Look-ups in named tables: a row name and a column name give one cell, copied from the table.

dagigad =
cols = zur, fiv, pebed, von, lozu, lugoli, dife, rodavib, duf, lek
lar: [-0.6, 0.4, -0.4, 0.0, -0.7, -0.4, -0.5, 0.1, -0.5, 0.0]
lifemom: [-0.1, -0.9, -0.8, 0.3, -0.4, 0.1, 0.0, -0.6, 0.3, -0.3]
segapas: [0.2, 0.1, -0.1, -0.7, -0.3, -0.6, 0.5, -0.6, -0.5, 0.1]
kugen: [0.2, 0.0, 0.3, 0.2, 0.1, -0.4, -0.4, -0.1, 0.1, 0.1]
rar: [-0.1, 0.1, -0.7, -0.5, 0.0, 0.3, -0.3, 0.4, 0.0, 0.2]
remulu: [-0.1, -0.2, -0.3, -0.1, 0.5, 0.3, -0.8, -0.1, -0.5, 0.3]
rizu: [0.5, -0.1, -0.3, 0.2, 0.0, 0.0, 0.0, 0.1, 0.2, -0.1]
bukop: [-0.4, 0.0, 0.1, 0.3, 0.1, -0.1, -0.1, -0.3, 0.2, 0.6]

rar, lozu -> 0.0
rar, fiv -> 0.1
rar, pebed -> -0.7
segapas, lugoli -> -0.6
lifemom, lek -> -0.3
lar, duf -> -0.5
rizu, dife -> 0.0
lifemom, dife -> 0.0

taf =
,noz,sovenas,sipate,veso
gogi,255,152,102,60
begumi,130,163,171,216
zut,212,107,243,144
fovano,180,176,144,112
bak,102,189,63,195
fumov,120,150,60,108
nop,230,204,32,199

What is the noz of fumov in taf?
120
What is the sovenas of zut in taf?
107
What is the sipate of nop in taf?
32
What is the noz of zut in taf?
212
What is the veso of zut in taf?
144
What is the noz of fovano in taf?
180
What is the sovenas of fovano in taf?
176
What is the veso of fovano in taf?
112
What is the noz of begumi in taf?
130
What is the sipate of fumov in taf?
60
What is the veso of gogi in taf?
60
What is the veso of fumov in taf?
108

Table kopib
fields: gosizu, fudi, vud, lekeniz, lupul, zasedup, vave
buruban: [459, 585, 426, 534, 401, 484, 550]
rov: [542, 839, 659, 605, 599, 757, 397]
suvo: [230, 462, 419, 401, 758, 679, 499]
pok: [737, 374, 255, 479, 548, 443, 622]
nabom: [653, 391, 283, 481, 348, 533, 710]

lupul of nabom is 348
vave of nabom is 710
fudi of pok is 374
vave of rov is 397
lekeniz of buruban is 534
vave of suvo is 499
gosizu of pok is 737
gosizu of buruban is 459
fudi of suvo is 462
vud of nabom is 283
lekeniz of nabom is 481
lekeniz of pok is 479
Row with the largest fudi: rov

vub.csv
,rugaki,ruguke,gebu,livi,vizeku,mefuv,remibe
vineza,0.45,0.43,0.44,0.29,0.45,0.54,0.31
gapu,0.53,0.57,0.53,0.53,0.45,0.36,0.81
bolo,0.82,0.62,0.48,0.58,0.66,0.72,0.31
ramibeg,0.34,0.33,0.72,0.55,0.72,0.70,0.65
tib,0.60,0.59,0.48,0.27,0.59,0.58,0.43
kufaza,0.35,0.57,0.37,0.46,0.32,0.57,0.55
manunib,0.44,0.65,0.46,0.59,0.44,0.30,0.51
mugem,0.40,0.25,0.49,0.46,0.58,0.79,0.35
nema,0.72,0.55,0.55,0.46,0.55,0.86,0.19

livi of tib is 0.27
vizeku of nema is 0.55
rugaki of bolo is 0.82
rugaki of nema is 0.72
ruguke of kufaza is 0.57
ruguke of gapu is 0.57
gebu of nema is 0.55
gebu of mugem is 0.49
Which row has the largest remibe? gapu

vasekos:
|  | luza | bevusi |
|---|---|---|
| gis | 161 | 81 |
| pomimum | 155 | 55 |
| kefuz | 115 | 25 |
| zof | 73 | 4 |
| did | 161 | 240 |
| guf | 21 | 182 |

What is the luza of zof in vasekos?
73
What is the bevusi of kefuz in vasekos?
25
What is the luza of did in vasekos?
161
What is the luza of guf in vasekos?
21
What is the bevusi of pomimum in vasekos?
55
What is the luza of kefuz in vasekos?
115
What is the bevusi of gis in vasekos?
81

Table dil
          tam  luzone
rugifun  0.83    0.51
lobefi   0.85    0.28
risopap  0.84    0.15

rugifun, tam -> 0.83
lobefi, tam -> 0.85
lobefi, luzone -> 0.28
risopap, luzone -> 0.15
rugifun, luzone -> 0.51
risopap, tam -> 0.84

lef =
|  | vopif | zil | niz | rafuna | pevof | dadumo |
|---|---|---|---|---|---|---|
| vofogi | 96 | 74 | 90 | 126 | 203 | 223 |
| des | 189 | 211 | 173 | 155 | 134 | 77 |
| lilonip | 202 | 214 | 196 | 167 | 72 | 79 |
| muv | 94 | 81 | 80 | 120 | 237 | 210 |
| disuniz | 100 | 78 | 93 | 125 | 204 | 226 |
| geb | 118 | 111 | 114 | 165 | 111 | 96 |
| luvo | 96 | 89 | 89 | 156 | 152 | 111 |
| lutedo | 205 | 220 | 198 | 163 | 85 | 86 |
| rusen | 197 | 215 | 187 | 162 | 99 | 75 |
| migeven | 90 | 70 | 82 | 126 | 211 | 216 |
| serefa | 80 | 77 | 64 | 139 | 217 | 132 |
| fep | 206 | 220 | 199 | 164 | 81 | 87 |

vopif of vofogi is 96
zil of geb is 111
niz of des is 173
pevof of geb is 111
dadumo of des is 77
dadumo of geb is 96
vopif of disuniz is 100
rafuna of disuniz is 125
rafuna of fep is 164
niz of muv is 80
dadumo of muv is 210
rafuna of vofogi is 126
dadumo of fep is 87
vopif of geb is 118
dadumo of rusen is 75
pevof of des is 134
rafuna of geb is 165
pevof of disuniz is 204
pevof of fep is 81

